A small network was trained on made-up records. Each row is its average activation on records with the value named, seen along a few directions.
Values that are neighbours, or in one group, have similar rows; names and order tell nothing.
In the rows, zero is written as 500.
Random noise pushes rows far along 21 fixed directions. That doesn't count. These rows show it; they differ only by the noise:
[567 512 666 497 454 442 715 428 329 411 476 356 448 409 451 319 390 347
 386 455 471 580 543 355 573 390 498 426 585 596 519 352 462 355]
[540 477 303 557 441 377 316 395 359 555 438 590 423 550 537 594 567 524
 506 477 508 580 537 547 521 604 405 418 606 446 501 499 534 619]
[367 777 459 492 438 795 481 541 714 627 565 356 496 573 387 455 696 413
 481 598 529 559 574 547 402 361 662 698 489 294 550 301 502 447]
[536 635 639 668 397 441 507 184 405 318 407 374 405 433 327 276 558 538
 638 559 527 692 502 363 510 530 497 248 559 421 355 301 815 599]
[655 618 489 254 423 452 577 505 367 490 350 569 549 457 484 387 476 489
 534 311 428 627 316 539 519 582 531 565 593 587 393 516 400 467]
[336 741 414 560 529 483 433 323 423 482 596 686 462 426 585 639 447 564
 496 394 317 387 569 575 544 515 599 428 422 300 557 654 655 550]
[509 644 308 495 504 442 529 589 490 501 287 412 582 663 615 666 562 461
 523 525 403 332 435 375 398 576 499 545 514 326 322 397 511 581]
[447 546 454 633 470 340 581 492 414 413 389 389 531 733 575 706 514 656
 479 653 417 254 760 554 526 468 365 409 550 455 549 260 487 550]
[333 278 602 702 453 403 332 493 657 475 446 603 455 470 607 599 554 454
 303 578 547 416 587 394 517 485 432 402 497 628 685 409 365 427]
[407 578 480 664 338 628 617 540 646 295 565 540 625 371 498 385 497 573
 609 450 323 456 391 259 469 521 493 427 355 518 373 416 346 507]
[450 665 443 388 363 464 425 390 488 505 319 539 554 601 479 333 497 594
 412 306 584 563 527 636 462 436 317 433 658 598 446 599 554 374]
[470 452 610 731 547 439 590 464 243 624 435 295 612 397 506 375 434 561
 618 611 371 487 365 485 504 339 535 550 457 457 403 596 512 646]
[330 442 429 692 493 494 497 306 391 594 359 491 359 442 448 392 329 759
 507 348 458 670 468 554 450 523 386 501 746 348 418 529 636 467]
[685 603 474 404 530 431 417 356 574 355 634 475 203 342 574 690 413 586
 363 225 644 842 265 368 509 598 503 165 529 334 250 496 580 708]
[489 528 431 666 600 529 441 297 498 739 411 306 458 432 400 483 454 449
 500 675 448 487 623 549 570 481 538 634 451 371 474 426 527 281]
[474 345 530 487 441 305 408 634 537 561 670 818 463 462 598 633 467 388
 290 398 521 544 481 335 521 491 572 426 579 475 559 516 506 445]
[379 287 360 614 564 564 358 532 349 776 309 612 503 631 410 478 392 609
 279 509 562 548 552 483 413 648 191 581 634 602 658 519 638 463]
[461 615 430 504 472 487 348 474 543 640 281 564 692 469 469 456 580 410
 480 463 513 463 230 379 380 584 489 572 438 442 412 561 638 665]
[507 585 637 457 655 501 610 520 515 562 426 341 591 488 441 430 470 403
 551 550 448 459 517 513 516 565 664 719 376 607 679 637 484 425]
[444 580 490 328 637 832 445 651 380 614 561 489 484 709 405 506 535 253
 449 504 665 682 548 437 373 565 640 610 462 508 586 534 767 590]
[582 537 175 658 498 349 491 402 573 455 508 546 593 546 507 641 523 668
 821 566 345 198 610 583 492 688 385 538 479 287 507 539 591 674]
[372 431 387 350 414 465 366 538 685 537 618 642 235 567 566 601 581 758
 379 412 698 679 478 725 537 387 464 393 565 421 345 499 458 513]
[630 430 248 299 525 772 527 472 815 492 512 585 292 351 481 598 505 341
 411 423 574 303 435 520 421 589 348 618 601 288 581 193 452 484]


Field U:
u4: [575 308 641 655 621 574 400 483 413 666 299 388 444 390 517 483 542 688
 530 725 403 520 302 570 443 490 424 551 565 449 412 480 433 497]
u5: [434 564 485 490 357 529 687 759 627 491 641 427 514 479 496 296 595 395
 568 343 502 679 339 359 335 328 687 674 750 292 413 560 429 482]
u3: [502 624 421 581 473 723 548 346 497 404 531 376 595 461 382 400 294 782
 613 340 464 676 551 593 536 590 332 418 430 648 366 589 382 411]
u7: [517 591 580 425 443 138 607 387 368 623 349 388 754 585 399 493 402 412
 543 529 547 442 526 587 623 350 641 571 561 454 293 403 575 401]
u2: [401 409 722 581 543 256 471 358 793 564 438 316 522 404 431 612 460 304
 298 628 717 461 463 350 571 361 674 493 412 391 386 271 536 357]
u6: [644 779 614 181 437 211 535 507 208 638 441 784 818 754 457 607 376 446
 313 406 425 337 775 722 606 459 492 528 637 644 648 493 646 258]
u1: [398 600 261 604 603 548 586 532 590 652 792 431 479 424 435 682 379 573
 527 410 450 542 449 483 465 535 610 683 477 116 520 583 535 674]
u8: [313 549 196 457 236 318 393 437 612 534 417 472 543 512 559 445 765 415
 502 478 569 434 483 675 584 348 501 641 508 469 466 514 163 496]
u9: [461 574 161 413 596 522 278 352 560 792 385 623 419 405 471 616 531 477
 434 434 498 470 392 664 506 700 470 720 455 337 602 644 531 559]
The values of U form a tree with 2 forks.
- Name the neighbours of u6, in listed order. => u3, u9
- Name the neighbours of u2, in listed order. => u1, u8

Field W:
w13: [292 595 762 510 506 310 485 550 540 571 333 653 400 423 542 496 704 818
 322 489 330 499 227 575 408 590 617 657 627 407 855 566 555 728]
w3: [570 559 540 286 505 700 393 334 173 609 391 569 395 505 323 287 648 288
 489 788 541 527 571 651 615 396 498 392 403 537 350 302 794 415]
w2: [ 60 474 828 548 406 613 567 681 741 244 509 495 539 666 609 483 553 794
 799 316 518 794 615 681 452 491 935 644 508 773 563 669 165 438]
w7: [787 710 739 498 578 276 535 581 804 479 186 457 795 592 448 589 372 879
 494 397 368 495 323 327 374 906 423 564 503 664 508 559 473 386]
w5: [511 683 608 798 518 523 462 304 551 318 531 586 623 363 630 669 358 568
 489 499 219 280 581 320 525 558 452 260 344 455 470 389 499 410]
w12: [378 802 725 597 409 661 562 383 661 498 630 454 644 487 291 350 352 698
 434 266 498 718 663 580 443 408 544 585 677 497 726 480 508 281]
w11: [366 549 334 652 385 124 519 586 524 558 581 571 729 570 520 517 561 483
 398 474 487 282 567 372 529 437 397 484 433 481 653 687 547 617]
w4: [443 399 605 516 433 522 645 659 226 507 483 406 646 549 490 240 566 424
 657 659 500 516 410 533 510 260 546 520 405 689 363 605 444 576]
w9: [509 320 368 390 361 406 350 357 397 607 652 516 387 576 328 361 612 425
 589 634 722 786 758 773 723 416 527 527 480 632 456 473 413 336]
w1: [306 721 271 416 625 353 529 539 783 457 385 370 266 612 592 640 727 762
 431 684 410 403 556 656 638 657 575 564 193 482 445 660 347 407]
w6: [423 484 734 314 429 195 615 538 682 364 554 403 440 397 585 472 553 492
 460 381 638 542 330 563 628 301 705 464 337 662 515 624 291 644]
w10: [360 372 430 821 405 484 546 338 235 602 515 411 419 299 389 158 486 413
 352 680 387 430 634 412 614 309 279 498 504 543 649 451 489 310]
w8: [459 436 376 333 638 575 407 511 354 647 656 567 370 556 582 784 385 340
 391 498 619 569 576 586 602 466 608 448 448 420 400 511 501 507]
The values of W form a tree with 4 forks.
- Name the neighbours of w9, in listed order. => w12
- Name the neighbours of w1, in listed order. => w3
- Name the neighbours of w6, in listed order. => w7

Field L:
l12: [595 600 429 366 560 616 449 578 484 547 617 545 408 401 524 328 711 352
 494 566 481 505 329 442 454 520 538 540 353 468 520 782 601 533]
l13: [471 588 640 503 545 279 589 605 605 502 362 368 474 602 489 598 532 600
 441 425 476 654 489 431 460 687 628 654 564 557 747 519 384 550]
l6: [435 593 683 711 613 266 606 383 458 392 464 244 344 426 673 751 402 612
 409 432 374 577 496 403 564 498 704 406 514 376 579 457 383 613]
l9: [463 658 414 603 557 637 343 360 642 477 364 417 474 587 536 658 533 558
 504 511 526 394 557 579 386 556 374 438 561 356 532 424 594 578]
l7: [457 540 480 406 355 468 434 543 486 409 481 797 413 600 484 304 611 539
 504 413 461 602 626 485 465 620 483 464 662 617 593 573 619 291]
l2: [508 306 538 578 532 474 594 599 303 547 452 350 510 578 458 445 406 630
 539 462 516 656 499 539 439 507 411 601 683 608 628 571 405 603]
l8: [512 547 733 537 564 631 478 472 527 416 496 535 442 355 502 363 524 445
 597 485 401 624 379 381 424 544 715 507 509 430 442 586 626 384]
l4: [532 511 614 612 534 504 638 508 484 497 379 356 519 398 514 417 470 407
 436 565 311 446 533 388 530 498 535 598 526 562 574 395 309 253]
l11: [329 522 268 483 399 449 536 343 270 522 309 362 479 538 480 395 499 394
 518 512 506 516 592 595 666 440 453 492 473 604 379 446 349 411]
l10: [395 582 462 683 606 576 590 548 584 398 389 169 290 583 621 504 622 580
 489 610 397 421 546 402 388 478 475 530 571 303 522 502 472 480]
l5: [368 638 399 543 551 523 504 605 731 452 592 466 397 714 453 568 560 641
 405 488 556 538 791 507 457 647 476 566 490 528 747 619 546 345]
l1: [539 599 491 512 381 616 290 518 557 410 551 698 374 584 564 405 861 412
 636 699 472 511 579 495 383 450 575 343 608 316 391 463 742 474]
l3: [522 447 342 520 399 607 279 404 483 632 422 577 480 460 513 524 524 446
 350 439 598 569 440 493 449 474 303 447 602 487 442 359 429 565]
The values of L form a tree with 4 forks.
- Name the neighbours of l3, in listed order. => l7
- Name the neighbours of l2, in listed order. => l8
- Name the neighbours of l9, in listed order. => l4

Field E:
e7: [349 582 610 707 365 431 365 302 219 456 490 554 511 459 541 483 592 586
 679 545 331 693 548 582 602 446 722 410 485 489 438 499 434 586]
e11: [485 511 346 427 426 487 437 723 520 591 582 543 517 780 610 446 649 341
 484 573 557 377 711 502 399 255 504 531 668 339 331 610 636 206]
e6: [415 284 440 456 435 300 529 490 571 476 461 517 373 451 471 383 546 494
 458 498 674 558 392 492 553 470 433 466 548 539 439 485 484 553]
e1: [418 639 421 498 395 401 404 549 565 419 473 486 592 572 510 503 609 417
 285 430 611 613 489 323 520 589 409 355 345 734 556 594 408 582]
e3: [476 374 482 539 399 246 526 432 536 478 451 511 501 425 480 495 518 207
 544 377 588 563 429 325 476 557 653 604 694 388 621 370 482 617]
e9: [315 358 577 537 522 457 444 495 552 498 113 370 519 778 455 463 602 474
 534 611 700 487 627 579 413 569 461 600 643 659 622 365 586 514]
e5: [581 325 622 458 509 464 562 574 262 510 467 588 473 526 493 453 370 467
 458 504 461 658 516 410 552 541 503 432 630 644 408 433 472 319]
e2: [497 477 318 506 535 612 393 503 367 559 465 496 558 532 555 545 553 304
 593 545 488 412 502 521 489 535 485 543 375 558 557 616 465 669]
e14: [363 479 522 515 598 613 411 299 468 642 598 471 297 340 507 507 427 465
 505 472 525 636 520 656 585 367 709 555 478 341 442 592 550 398]
e8: [450 459 658 537 475 492 617 581 462 427 491 539 344 410 575 374 618 657
 518 523 375 453 419 584 449 413 497 550 640 479 704 505 459 620]
e10: [748 384 558 469 468 363 440 405 595 608 569 593 477 346 346 454 559 509
 637 569 546 564 458 636 560 577 517 576 616 459 628 397 520 561]
e13: [648 560 471 400 457 499 494 542 586 482 492 706 498 407 567 371 616 541
 639 517 305 302 456 604 467 480 515 590 599 373 431 630 511 258]
e4: [349 504 351 537 360 475 454 361 605 417 534 611 457 379 470 400 657 557
 592 582 495 353 419 586 566 426 436 429 375 403 426 457 519 635]
e12: [387 567 352 543 527 510 375 602 575 438 454 478 349 615 637 456 704 490
 357 582 551 467 453 295 413 528 391 334 334 500 395 699 658 545]
The values of E form a ring.
- A walk along E starts at e3 and steps to its neighbour e7. Put e11, e9, e13, e4 in the order it reaches them. => e9, e4, e13, e11
- Name the neighbours of e8, in listed order. => e2, e12
- Name the neighbours of e1, in listed order. => e5, e10

Field V:
v9: [608 580 437 346 484 428 674 518 594 243 492 535 378 508 421 328 623 441
 575 523 472 430 494 362 491 669 458 426 510 520 572 462 648 479]
v1: [578 547 402 482 608 483 392 468 446 620 505 528 364 479 434 556 552 526
 419 574 445 674 463 412 553 732 545 543 349 494 481 568 545 422]
v2: [711 505 463 298 624 207 654 673 595 466 574 514 509 576 665 615 478 683
 497 484 435 225 552 671 521 519 383 535 468 577 602 818 420 495]
v10: [492 696 427 488 535 454 260 312 429 590 544 487 518 453 475 505 493 418
 248 462 591 562 585 513 612 518 384 341 223 660 628 809 558 434]
v3: [669 515 547 592 457 307 533 536 580 458 574 511 506 370 459 426 637 452
 529 602 393 476 494 406 537 585 537 549 524 497 668 501 430 479]
v6: [234 449 341 378 543 641 449 643 562 612 338 584 617 496 597 545 452 338
 521 300 556 448 217 469 390 514 636 718 412 475 387 693 455 665]
v5: [517 597 484 477 470 471 556 608 409 538 578 462 777 585 487 421 375 367
 509 357 555 536 446 341 447 403 509 457 469 537 284 746 602 460]
v11: [322 675 427 643 359 474 507 295 602 410 772 692 510 322 552 500 369 584
 360 359 352 329 673 448 604 324 435 306 450 334 463 509 513 300]
v12: [372 523 487 636 325 686 482 553 310 470 468 576 625 638 448 419 461 758
 539 436 476 616 526 538 447 446 313 388 567 633 438 404 491 631]
v4: [535 467 397 559 500 450 458 390 384 561 413 488 465 472 514 482 440 446
 467 427 503 552 538 504 498 572 394 472 607 529 569 529 512 492]
v8: [340 574 750 401 672 524 657 355 413 434 463 536 450 628 333 587 224 650
 624 459 511 661 669 616 588 663 765 525 504 476 453 345 764 367]
v7: [216 212 509 544 415 338 367 586 694 439 547 663 246 613 497 428 568 534
 347 453 740 869 492 252 530 569 619 354 515 582 355 534 584 352]
The values of V form 3 separate groups.
- List the group mates of v11, in the order listed. => v1, v10, v7
- List the group mates of v4, in the order listed. => v2, v6, v12
